These are the activations of a small neural network, seen along a few directions. Each row is one input.
Each table varies a few parts of the input and shows all the possible inputs, shuffled.
Descriptions start from the smaller parts, as in this example, which fits no table here: line(6) and (point or ring(9) or (values(3) and ring(5))).
Shared parts are said once, and a part with two or three values counts as separate values.

Other details of the inputs vary at random and push rows far along two fixed directions, the same in every table; ignore that.

Table:
R1: [ -1  -4 -24  10  59  35 -41 -18   4  27   6 -42]
R2: [ 16  10  -9   9   0  -4  -3 -31  23 -23  -7  -2]
R3: [ 21  -4 -30  19  41  25 -36 -26  21  19   6 -43]
R4: [  3  10  14   0 -26 -17 -19  -4  12 -34 -14  -2]
R5: [-15   5  10  -9 -11 -15 -14   3   1 -24  -9  -9]
R6: [ -2   1 -15 -11  -9  13  29  27 -38  52   5  13]
R7: [-14 -13  13  -3 -13  -5  10  -1  21 -19  -3 -13]
R8: [-13   1  -4 -28  22  19  15  48 -52  66  21  15]
R9: [ 19   3 -19  -3  59  29 -25   3 -18  77  27  -1]
R10: [-20  -3   6 -29  15  21  23  49 -37  72  21  26]
R11: [ -7  -6  21   1 -35 -28   4 -10  22 -73 -14 -25]
R12: [ 16  18  21   8  -5 -10 -30 -13  25 -37   3 -17]
R13: [  0   8  -2  19 -33 -14  -1 -15  21 -44   3 -11]
R14: [  0   1   9  14 -40 -28   8 -22  21 -53   2   3]
R15: [ -1   4  20  15  -1 -31  56  62 -50  17 -29  63]
R16: [-12 -14 -23  -1  60  48 -17   4  -9  74  11 -15]
R17: [ 15 -16 -21 -15  11  18  33  27 -35  52   0  33]
R18: [ 18  16  35  -3 -28 -26  -1  -9  23 -65  -8  20]
R19: [-33  -9  19 -35 -33  -7  40  54 -39  38  -4  44]
R20: [ -6   7 -40  25  44  17 -37 -35  27  -1  22 -51]
R21: [ 11  -1 -23  -1  43  18 -32 -11  -8  55   8  -2]
R22: [-12   8   9   4 -21 -18  -2 -19  20 -52  -5 -29]
R23: [  4   0  32   6 -43 -17  -4  -7  12 -63 -21  -4]
R24: [ 21   9 -27   6  45  17 -39 -25  15  21  -2  -1]
R25: [  0 -20  23 -18 -53 -23  48  27 -29 -11 -10  34]
R26: [ -8  -8  13 -24 -47 -16  58  31 -45  22  -2  42]
R27: [-24   3  17  13 -40 -25   6 -20  45 -73   2 -14]
R28: [ 23  13 -37  36  39  11 -42 -61  55 -27  10 -30]
R29: [ -9   3 -27  12  49  26 -26 -30  30  34  14 -41]
R30: [ -4 -17  31 -18 -46 -15  39  30 -39  -4 -15  41]
R31: [ 15  -4   9   1  -5   2   1  -8   2 -23 -16  17]
Description of these inputs: point or (line(5) and line(6)).
Which other rows does R10 become when the line(6) part takes its other values? List them by row number.
> R7, R16, R19, R27, R29
Which other rows does R14 become when the line(5) part takes its other values? List them by row number.
> R13, R20, R27, R28
Which other rows does R31 become when the line(5) part takes its other values? List them by row number.
> R1, R16, R23, R30

Table:
R32: [  1   0  -4  10  -1   6 -41 -46  39 -42  -5 -76]
R33: [ 46  15 -14  60 -10 -30   6 -54  51 -84  -3  -7]
R34: [-25  10   6 -20  17  25   7  41 -23  65  18  15]
R35: [  4  -3  27  14 -36 -12 -26 -50  59 -81 -22 -46]
R36: [ 11  12 -22  27 -31 -30 -14 -76  69 -84 -12 -10]
R37: [ 19 -18 -25   6  54  30 -22 -21  11  20 -11 -20]
R38: [ 52  10 -16  17  59  20 -58 -29   6  31  14  -5]
R39: [  5 -21   7 -44 -26   5  50  43 -60  60   0  53]
R40: [-19  -1  -6  21 -62 -29  47 -16  28 -75  17 -30]
R41: [ 10  21 -12   0  72  24 -40 -12  18  47  14 -11]
R42: [ 31  21  14  48  39 -28 -54 -44  42 -57 -24 -18]
R43: [  6  -5 -65  46  55  38  -8 -48  44  34  38 -50]
R44: [-52 -11  21 -29 -35 -15  57  73 -69  36   3  24]
R45: [-31  -5  25   8 -33 -26  -6 -10  21 -82 -16 -39]
R46: [-35 -12  10  -9   5   5  26  43 -35  53   2  19]
R47: [-28 -19   3  -4   3  15  19  27 -23  26  -6   8]
R48: [ 29  18 -16  -7  47  23 -19  15 -27  52  13  38]
R49: [ 32  33  -3  15  55  10 -38   0   0  26   1  12]
R50: [ 18  12   1   1  39  -1   1  46 -40  60  -8  41]
R51: [-12   1  49   2 -32 -50  18   2  13 -65 -27  18]
R52: [-13   2  39 -18 -19 -32  26  38  -9  -9 -16  35]
R53: [-16  10  21  20  20 -10 -47 -21  59 -34  -3 -41]
R54: [-25   9  -5 -23   8  16 -17   8  -3  11  29 -21]
R55: [ -9 -19  -3 -14  18   9  33  33 -44  45 -13  34]
R56: [-19   3 -76   9  16  27  -9 -29   5  41  27 -35]
R57: [-44   6  53 -19 -65 -48  24  42  -1 -59  -9  -3]
R58: [ 35  -4   4 -10 -16   2  32  31 -54  34 -25  47]
R59: [-11  -9  13  13 -22 -12 -31 -36  48 -97 -17 -66]
R60: [-22  -2 -29   5 -50  -5  26 -19  15 -14   4  12]
R61: [  9  -5 -24   5  60  45 -63 -35  26  54  35 -45]
R62: [ 12   7 -16  -2 -72 -31  65  24 -43  -8 -17  85]
R63: [ 15  13 -16  -5  61  24 -48 -34  32  17  19 -14]
R64: [-15 -12  -4 -27 -22  10   6  14 -25  23  15 -19]
R65: [ 27  -8 -24   0  45  29 -20 -27   5  43  -7 -21]
R66: [-14  -9 -12 -28  11  26 -11  19 -33  60  37 -20]
R67: [-33   2  57 -36 -84 -28  37  32  -1 -59  -1  41]
R68: [ 26  -4  38 -24 -72 -33  48  41 -51 -18 -24  72]
R69: [ 22   6  32  26 -21 -37  -3  -9  10 -84 -42  20]
R70: [-12 -12  42 -18 -77 -24  17   1  12 -55 -11   6]
R71: [ 44  -6 -31  22  60  28 -30 -10  -9  26 -17  -1]
R72: [ 11 -10  12 -29  -2   4   8  12 -23  34  13  27]
R73: [ -9 -23  -9   0  10  27  -3   3   2  11  -8 -16]
R74: [  8 -13 -37   8   2   8  67   9 -20  42  20  28]
R75: [-28  17  -8 -18  30  24 -13  29 -20  55  27 -22]
Changing only one part turns R32 into R58. The same change can be made to R64. Which row results?
> R68
Changing only one part turns R67 into R63. The same change can be made to R47. Which row results?
> R55
What is each input in this table made of?
> line(4) and (values(2) or ring(9))
Which other rows does R74 become when the values(2) part takes its other values? List them by row number.
> R36
Which other rows does R61 become when the line(4) part takes its other values? List them by row number.
> R38, R66, R72

Table:
R76: [-28 -15  -6 -13  -3   1  35  40 -42  34  -5   8]
R77: [-12   8   9  -4 -10  -9  -7   2  -2 -10  -6 -14]
R78: [ 13  -3  -5 -11 -15   6  17   6 -21  -1   5  17]
R79: [  8  -7  29  -4 -25 -13  -2  -1   3 -26 -19  16]
R80: [  5   5  13  -7   3  -4 -15  -3   2 -26 -13  -3]
R81: [ 14  -8  -3 -10  47  26  -6  22 -28  77  11   9]
R82: [-15  -1  13  20   9 -15 -12 -19  37 -44   2 -37]
R83: [ -3 -14 -47   9  33  30   8  -2 -17  55  20 -21]
R84: [-16 -10 -10   6  -9  -5  13 -18  21 -17   1 -15]
R85: [  5  10 -32  16  42  22 -44 -51  43  15  17 -44]
R86: [ 20  -9 -24  -7  36  28 -10 -11  -5  61   8   4]
R87: [  6   4   4  -6 -40 -16   7  -5  -1 -30   7   8]
R88: [ 20 -10  13 -10 -40 -10  24   9 -20 -10  -6  24]
R89: [ -6  10  29  -9 -21 -23  -3  11   7 -29   5   8]
R90: [ 10  11  24   6  12  -9 -28 -20  33 -48  -1 -16]
R91: [-10 -10  -1 -16 -49  -2  55  39 -39  10   6  28]
R92: [-10   6  30  10 -17 -19  -4  -3  33 -56  -2 -19]
R93: [ -1  -6   0 -26 -16   8  31  19 -25  22   2  37]
R94: [  8  10 -24  17  51  20 -64 -39  35  10  11 -34]
R95: [-12  -3   6 -31 -43 -10  38  28 -28  17   6  44]
R96: [-10  -6 -28   5  40  35  -9  11 -10  57  10 -10]
R97: [ 15   6 -20  17  60  29 -58 -40  33   3   3 -31]
R98: [ -6  15  21  12   3 -14 -26 -21  36 -38   6 -32]
R99: [-15  -2 -27  -7  33  33  -4  18 -30  80  14   3]
R100: [-35 -18   9 -13 -34  -8  51  43 -37  12  -8  28]
R101: [  2   8   7  10 -39 -18  -2 -26  22 -52   2 -20]
R102: [-10   5  19   8 -22 -19  -8  -6  24 -57 -16 -24]
R103: [ 32  10  -7  23   8 -19  19  10 -13  -2 -22  47]
R104: [ 15   1  32   1 -18 -23 -20 -16  18 -51 -25 -10]
R105: [-10  -4  -7  -6 -16   4  20   4   5   4   4   4]
R106: [ 23  11   7  23  -6 -29  37  18 -21 -11 -26  58]
R107: [  3   7 -25  -5  45  21 -33   3 -12  50  10 -14]
What is each input in this table made of?
> values(2) or (line(5) and line(6))
Which other rows does R94 become when the line(5) part takes its other values? List them by row number.
> R87, R89, R95, R107

Table:
R108: [ -7  -5  -4  17  28   3 -29 -34  32 -21   3 -47]
R109: [ 10   7  38   2 -48 -36  14  -4  17 -59  -8  24]
R110: [  6  -6  10   1   1 -10  19  12 -15  -1 -11  17]
R111: [-24 -19  -7 -44 -14  18  39  56 -63  79  10  37]
R112: [ 13   9 -31   3  45  17  -7  13 -24  60  18  12]
R113: [ 17  21 -14  39  46  -1 -53 -52  54 -25  -5 -35]
R114: [  5  -4 -29  22  12  12 -26 -49  38 -20   7 -48]
R115: [ 24  12  -6   6  26   8 -28 -29  25  -8   1  -9]
R116: [ -6  -1  16  -3 -14  -2 -17  -7  11 -29  -2 -21]
R117: [ 10  -8   1 -14  -3   2  29  43 -46  39 -10  33]
R118: [ 20   1  -2  18 -27 -16   3 -30  22 -55 -15   3]
R119: [-18  -7   1 -23 -17  10  34  35 -33  51  20  22]
R120: [-12   0   7 -23 -21   3  14  11  -7   1   9   3]
R121: [-28   6  40 -17 -83 -46  41  27  -8 -68  -4  23]
R122: [ 29  14  15  28  14  -9 -58 -53  52 -68 -16 -34]
R123: [  4  -6 -25   6  46  27   8  24 -29  68   3  21]
R124: [-13  -5 -34  12  59  37 -24  -6   8  47  16 -27]
R125: [  3  -6  19 -20 -31 -14  19  18 -22  -2 -15  42]
R126: [-13   5 -43   8  63  37 -21  -3  -5  78  20 -26]
R127: [-19  -7  48 -18 -82 -40  40  29  -8 -67 -21  10]
What is each input in this table made of?
> values(2) and (point or ring(9))
Which other rows does R114 become when the values(2) part takes its other values? List them by row number.
> R118
